Each row below holds a small network's activations on one input, seen along a few directions.
In each table, some parts of the input vary, and every possible input appears once, in random order.
Descriptions start from the smaller parts, as in this example, which fits no table here: values(2) and (point or ring(9) or (ring(5) and line(6))).
Shared parts are said once, and a part with two or three values counts as separate values.
In the rows, 128 means zero.

Other details of the inputs shift rows strongly along two fixed directions, in all tables alike. That doesn't count.

Table:
row 1: [150 129 135 112 137 122 139 117 156 112 111]
row 2: [152 137 142 121 144 154 175 152 152 147 123]
row 3: [135 109 149 115 144 126 167 119 133 147 112]
row 4: [142 108 161 112 135 124 165 117 135 144 111]
row 5: [ 97 136  86 104  48 143 136 144  65  70 162]
row 6: [ 87 133 129  92  70 146 133 150  79 104 146]
row 7: [116 137 102 190 160  83  73 117 132 118 166]
row 8: [151 105 134 137 117 141 162 165 124 174  45]
row 9: [117 126  86 163 150  85  59  96 145 101 150]
row 10: [154 137 134  89 134 157 180 128 162 133  95]
row 11: [169 125 119 118 117 152 162 175 150 146  35]
row 12: [121 103 131 135 139 119 136 115 120 134 133]
row 13: [123 117 128 147 149 114 123  96 138 153 126]
row 14: [157 105 170  96 136 141 182 131 129 145 106]
row 15: [ 87 126  97 114  44 158 152 135  43 117 164]
row 16: [ 73 144 101 123  66 155 103 134  65 106 164]
row 17: [118 132 146 106 141 146 130 127 150 147 113]
row 18: [112 129 147 114 145 132 130 127 135 130 116]
row 19: [116 111 114 169 159  92  80  84 143 151 142]
row 20: [146 135 111 132 141 125 104 104 161 126 124]
row 21: [121 137 154 104 143 152 147 126 149 148 103]
row 22: [144 124 179  85 142 154 161 144 139 134 101]
row 23: [127 138 153 118 145 146 125 116 151 148 109]
row 24: [146 115 150 104 127 147 167 119 138 163 111]
row 25: [118 124  87 169 154  90  61  95 142  96 151]
row 26: [152 140 134 149 150 136 132 134 152 144 136]
row 27: [160 133 132 100 130 160 161 125 158 129 106]
row 28: [103 121 118 121  79 122 138 126  60 113 153]
row 29: [157 140 132  99 128 154 162 121 157 132 102]
row 30: [151 129 149 132 143 128 149 148 145 128 134]
row 31: [116 142  98 110  79 129 128 132  82  83 148]
row 32: [105 127 127 160 153  87  40 101 127 115 151]
row 33: [ 99 122 121 171 177  84  38  94 151 125 145]
row 34: [142 140 130 132 144 135 147 144 151 147 133]
row 35: [ 86 144  72 105  50 142 142 144  57  74 161]
row 36: [ 91 131 111 171 153 108  50  96 135 125 150]
row 37: [160 138 152 132 153 120 146 142 143 133 128]
row 38: [134 133 124 139 143 119 134 147 137 130 145]
row 39: [167 133 158 117 153 127 156 151 151 139 123]
row 40: [125 102 134 160 154  82  84  91 141 137 140]
row 41: [136 131 170  99 144 137 141 132 137 133 106]
row 42: [164 131 154 132 157 126 146 146 146 132 130]
row 43: [133 146 117 136 114 139 133 144 123 136 151]
row 44: [129 134 118 198 171  70  58 105 150 120 161]
row 45: [131 134 157  99 137 156 137 128 151 151 107]
row 46: [144 119 151 110 129 147 172 115 134 162 108]
row 47: [142 129 132 166 164  90  91 124 158 129 149]
row 48: [115 145  97 192 154  94  73 111 137 129 164]
row 49: [160 146 146 131 148 144 160 139 157 153 120]
row 50: [166 126 144  94 136 141 159 133 148 113 107]
row 51: [142 106 148 132 150 102 118 107 133 142 127]
row 52: [ 86 131 129 100  73 150 133 149  75  98 148]
row 53: [168 132 132 142 125 150 171 200 139 165  54]
row 54: [100 114 118  89  70 148 180 148  69 122 143]
row 55: [145 133 118 106 136 140 142 121 161 129 112]
row 56: [ 92 138 139  83  69 157 159 153  77 105 134]
row 57: [130 133 101 133 133 130 114 111 145 114 131]
row 58: [ 74 130 107 128  97 133 101 135  79  99 158]
row 59: [126 123 124 167 141 122  81 154 139 154  59]
row 60: [ 83 113 102 131  61 122 124 127  50 100 172]
row 61: [131 131 121 153 148 118 125 142 132 122 150]
row 62: [119 110 120 163 155 108 101  92 137 147 138]
row 63: [145 124 123 127 144 106 105 110 161 111 124]
row 64: [104 140  82 112  63 124 109 136  69  76 165]
Description of these inputs: values(4) and (point or (values(3) and line(5))).
- The inputs of row 31 and row 37 match in every part but the values(4) part. If row 29 is changed in the same way as row 31 into row 37, which row does it become? => row 49
- The inputs of row 26 and row 16 match in every part but the values(4) part. If row 2 is changed in the same way as row 26 into row 16, which row does it become? => row 36
- Which other rows does row 13 become when the values(4) part takes its other values? List them by row number. => row 10, row 21, row 48
- Which other rows does row 40 become when the values(4) part takes its other values? List them by row number. => row 6, row 47, row 63
- Which other rows does row 3 become when the values(3) part takes its other values? List them by row number. => row 12, row 54
- Which other rows does row 57 become when the line(5) part takes its other values? List them by row number. => row 5, row 25, row 27, row 50
- Which other rows does row 9 become when the values(3) part takes its other values? List them by row number. => row 25, row 35

Table:
row 65: [108 133 127 150 132 122 107 125 117 128 131]
row 66: [ 87 144  98 135  72 146 112 146  71 104 159]
row 67: [154 138 152 106 137 160 167 143 160 158 103]
row 68: [131 141 149  76  92 179 213 165 113 148 104]
row 69: [115 129  82 174 107  93  68 109 102  99 167]
row 70: [148 139 150 103 146 153 168 152 165 149 104]
row 71: [ 96 119 113 111  74 134 126 141  70 113 133]
row 72: [145 120 147 146 172 100  93 104 162 138 100]
row 73: [106 146  95 122  84 144 144 159  83 103 160]
row 74: [167 122 164 109 185 137 148 130 200 142  74]
row 75: [195  97 186  98 182 133 196 129 195 171  67]
row 76: [121 127 106 179 156  96  46  92 149 119 132]
row 77: [106 145 127  85  75 175 181 180  88 109 130]
row 78: [182 124 152 113 186 132 159 128 200 145  84]
row 79: [139 113 185  63 174 128 156  62 173 116 158]
row 80: [ 96 140 122 120  80 138 131 151  69 114 144]
row 81: [119 141 121  94  74 167 197 164  77 124 134]
row 82: [179 118 158 119 183 129 163 114 188 156  78]
row 83: [112 146  97 126  76 150 142 149  78 113 159]
row 84: [151 126 111 164 165 104  85  97 164 131 125]
row 85: [149 140 175  48 102 188 226 193 124 134  93]
row 86: [112 117 101 198 162  81  55  95 129 136 158]
row 87: [ 76 126 104 135  75 138 117 144  62 116 155]
row 88: [131 116 158 121 139 130 135 138 129 150 112]
row 89: [165 120 159 151 181 105 137 119 171 153 113]
row 90: [ 84 115  91 167 112 101  62 105  94 112 147]
row 91: [109 130  80 169 114  87  71 119 106  90 169]
row 92: [108 137  86 159 111 113  71 106 119 117 147]
row 93: [123 136 124  95  79 153 145 149  95 112 121]
row 94: [144 130 124 145 173 110  96 110 184 136 109]
row 95: [116 140 110 120  85 136 154 165  88 104 160]
row 96: [134 122 197  52 159 147 183  86 157 123 169]
row 97: [114 127 134  94  88 166 182 156 100 148 121]
row 98: [140 108 137 174 170  87  97 109 149 148 138]
row 99: [142 117 119 172 162  81  88  97 148 126 130]
row 100: [108 120  99 114  79 142 151 137  79 118 137]
row 101: [132 126 119 161 164 100  85  93 162 141 113]
row 102: [121 128 112 168 161  83  44 106 149 109 135]
row 103: [147 113 150  97 137 150 172 130 156 160  84]
row 104: [138 119 139 151 174 108  98 101 167 138  98]
row 105: [120 134 101 174 118 101  84 122 108 114 170]
row 106: [104 144 118 117  75 147 125 155  76 112 149]
- The inputs of row 99 and row 89 match in every part but one. If row 93 is changed in the same way as row 99 into row 89, which row does it become? => row 106
- What is each input in this table made of? => values(2) and (point or (line(4) and line(5)))
- Which other rows does row 80 become when the values(2) part takes its other values? List them by row number. => row 72
- Which other rows does row 94 become when the line(4) part takes its other values? List them by row number. => row 92, row 101, row 103
- Which other rows does row 74 become when the line(4) part takes its other values? List them by row number. => row 76, row 90, row 104
